Here are a small network's activations along a few directions, averaged over the inputs that share one value of a field.
Values that are neighbours, or in one group, have similar rows; names and order tell nothing.
Strong random noise was added to every row along 3 fixed directions; ignore it. To show where, here is one row again and again, with new noise each time:
[  46 -149 -174   -1  -56  -79   44 -175  -95  218  145  -85 -291 -197
  269 -184 -179 -162]
[ 304  758  571  184  221 -310  -74  157 -157 -113  -85  181   93  284
 -134  350  124  -71]
[ 132  340  329  -77   96 -445 -154   75 -167  125   55  209  -51   71
   43  100  -28  -72]
[ 128  457  390   55  172 -178  -85  254  -75   39 -279  309   19  109
  -54  310   22   69]
[  41 -159 -284  225  -20  388  221  -86   34  120 -186 -119 -295 -233
  232  -42 -164  -57]


Field LUZ:
non: [  48  715  564 -104  418 -409 -157 -107 -191   12  -44  371  283  279
  -30  379  -54  -46]
loda: [ 156   43 -129  273 -212  304  149  -57  110 -342  260 -224  -42   46
 -162  -86  139 -189]
soni: [  -4   89   24 -315  -26 -147  -66 -164  -58  259  133  326   54  -19
  127   -2 -240 -105]
furev: [ -49 -240 -461 -468 -305  -33  208 -466  -68  391  569  -84 -113 -295
  290 -420 -309 -290]
zon: [ 176  399  691  206  239 -492 -324  -51 -200 -262   42  271  207  417
 -475  164  188 -144]
mamo: [ 198  226   16  297  183 -119   57 -250 -160 -190  370 -513   22  110
  122  -36    6 -214]
git: [-179 -203  140 -100  -75   73   15  294   76 -146 -288  103  267  178
 -322  -44  237  201]
mig: [  51  -53 -333 -110 -155  174   53   75  224  104  127 -136   51 -279
  199 -124   72   65]
deka: [ 233  764  523  410  346   86  -98  254   38 -226 -557  300  187  279
 -156  558  152  153]
bines: [  84 -274 -389 -300 -201 -251  -64 -303  -58  111  454 -204 -350 -111
  225 -465 -220 -327]
lised: [  57  -16 -283  262   72  454  259   92  140    2 -290 -288   46 -136
   25  124  209  173]
nivok: [-196 -452 -536 -217 -280  599  236 -302   76  310  257 -296   48 -351
  416 -310 -203   47]
loti: [  77 -132  224  -26 -156 -406    3 -210 -133 -186  617 -128 -299  153
  -85 -343 -121 -583]
foto: [  14  -67 -121  103  -67   57  -61   32  195 -194   21  113 -236  139
  -18  135  144 -207]
lat: [-159   63  -10  -57  325  223  125 -149   43  112 -188  -83  156 -205
  251  131 -160  338]
geliz: [ -97 -205 -134 -158 -211   66  -12  309  173   -7 -140   46   99  -31
 -216   24  123  253]
liton: [ -45 -521 -290 -159 -343 -118  -29 -382   70  -82  440 -241  -37  -48
 -143 -447  -48 -346]
lep: [  12 -263  -43  201 -119  -49  227 -254 -206 -283  255 -426   80  168
 -191 -189  132   16]
mupab: [-323 -420  175 -134   -8 -408 -190 -127 -244  -76  183  -97  -29  -65
   -5 -305   85  -18]
fifos: [-143 -198  -27  -97  -80 -272 -223  256  -45  114   63 -106   42    6
 -118 -122   77  249]
nebig: [   1 -475 -603 -193 -259  404  136  -68  268  194   33   85 -195 -237
  203 -152 -175   37]
kibu: [ 187  392  142  -83   76 -254   71 -262 -297  104  382 -364  301  110
  106  -39   71   67]
pifi: [ -54 -221 -198  408   83  248   43  -59  116 -142  -80 -368  -93  -70
   27  -58   43  -25]
fada: [ -25   18   37  293   84   89 -145  276   55 -244 -224   70 -195  167
 -128  170  143  -32]
A value of LUZ combines one of 6 hidden first parts with one of 4 second parts; all combinations occur once.
furev and nebig share the first part; furev and kibu share the second. Which value has the first part of kibu and the second part of nebig?
> lised
mamo and mupab share the first part; mamo and deka share the second. Which value has the first part of deka and the second part of mupab?
> zon
pifi and lat share the first part; pifi and fada share the second. Which value has the first part of fada and the second part of lat?
> non
soni and foto share the first part; soni and nivok share the second. Which value has the first part of nivok and the second part of foto?
> geliz

Field FARU:
bikoz: [-184 -353  178 -563 -293 -606 -340  112  -11  216  254  435   34   96
 -248 -200  -33  -73]
venuz: [ 189  294  270   40   22 -240 -211   73  -25 -196  174  153  -11  159
 -271   61  109 -196]
dasit: [-174 -487 -443  -83 -185 -321  -83 -523 -210  350  583 -332 -262 -226
  497 -438 -231 -159]
gif: [ -60 -209  142  164   15 -225 -199   35  124 -181 -211  216    8  150
 -315   59   51  -20]
bana: [ 106   75  -41 -124  102 -539    9 -486 -283  117  546 -349 -103  -81
  391 -285 -119 -297]
rusot: [-104 -138    8  109  -59  372   79  267  182 -174 -420  306  -45  110
 -331  110   46   -7]
vab: [-285 -297  263 -663 -140 -467 -323  442  -66  194 -133  355  182   82
 -363  -43   83  266]
kulop: [ 155  625  314 -121   70 -252 -200  177   26 -111  109  177  267  272
 -147  264  157 -120]
kof: [-230 -174  303  -59  173 -341  -82  177 -232 -149   51   -8  -22  143
 -146 -184   85   40]
remeb: [ -33   -7  102 -562  161 -834 -201 -348 -275  431  459  -24  132 -111
  315 -309 -116  -13]
feg: [ -41  -26  171  184   -7  190   86  206  -93 -256 -420 -104  192  193
 -413  228  209  301]
vop: [ -79  126   91 -284   82 -692 -192 -104 -186  201  509 -193   35   33
  140 -176  -36    5]
vefim: [ 304  293 -209  240  138  532  425 -264  106  -15   81 -158   62  -24
  122  -62 -170 -258]
lubo: [-219 -259  135 -325  -76 -570 -234  177  -68  205  164   88   -5 -147
  166 -218   90  150]
gozi: [  -6 -373 -357   44   93  258   13 -362  -25  222   23 -127 -302 -253
  443 -177 -312 -143]
nefa: [  18  441  382 -305  231 -317 -182  108  -51  259  -88  602   89  -23
   -6  255 -183   34]
rudin: [ -33 -146 -236   91  -15  162 -121 -243   30  -29   79 -229 -285  -85
  296  -50  -66 -180]
fot: [ 274  331  320  238   28 -256  -77 -190  -61 -374  334  -91  -28  264
  -91   98  165 -251]
pote: [  67 -354 -445   74 -387  269  230 -175   22  -72  245 -440  -73 -180
  216 -300   47  -72]
kevul: [189 351  92 159 -79 204 154 134 -28  59   3 -82 253  76 -46 262 138 106]
fozu: [ 412  671  143  491  173  296   25   20   74 -341   51  -72   46  245
 -136  331  161 -225]
mesi: [ -97  -88   53  207   20   56  -33  159   98 -191 -194  -78 -107  -29
   -3   96   68  251]
fozo: [ 217  622  249 -256   63 -311   84 -137 -244  206  287   73  268  100
   45   38  -14   50]
somep: [ 230  187  -92  187 -198   18  189 -138   56 -215  358 -265  -24   81
 -155 -146  115 -335]
A value of FARU combines one of 6 hidden first parts with one of 4 second parts; all combinations occur once.
fozo and vab share the first part; fozo and bana share the second. Which value has the first part of bana and the second part of vab?
> kof
vop and feg share the first part; vop and fozu share the second. Which value has the first part of fozu and the second part of feg?
> rusot
rudin and gif share the first part; rudin and kulop share the second. Which value has the first part of kulop and the second part of gif?
> bikoz
lubo and remeb share the first part; lubo and venuz share the second. Which value has the first part of venuz and the second part of remeb?
> nefa
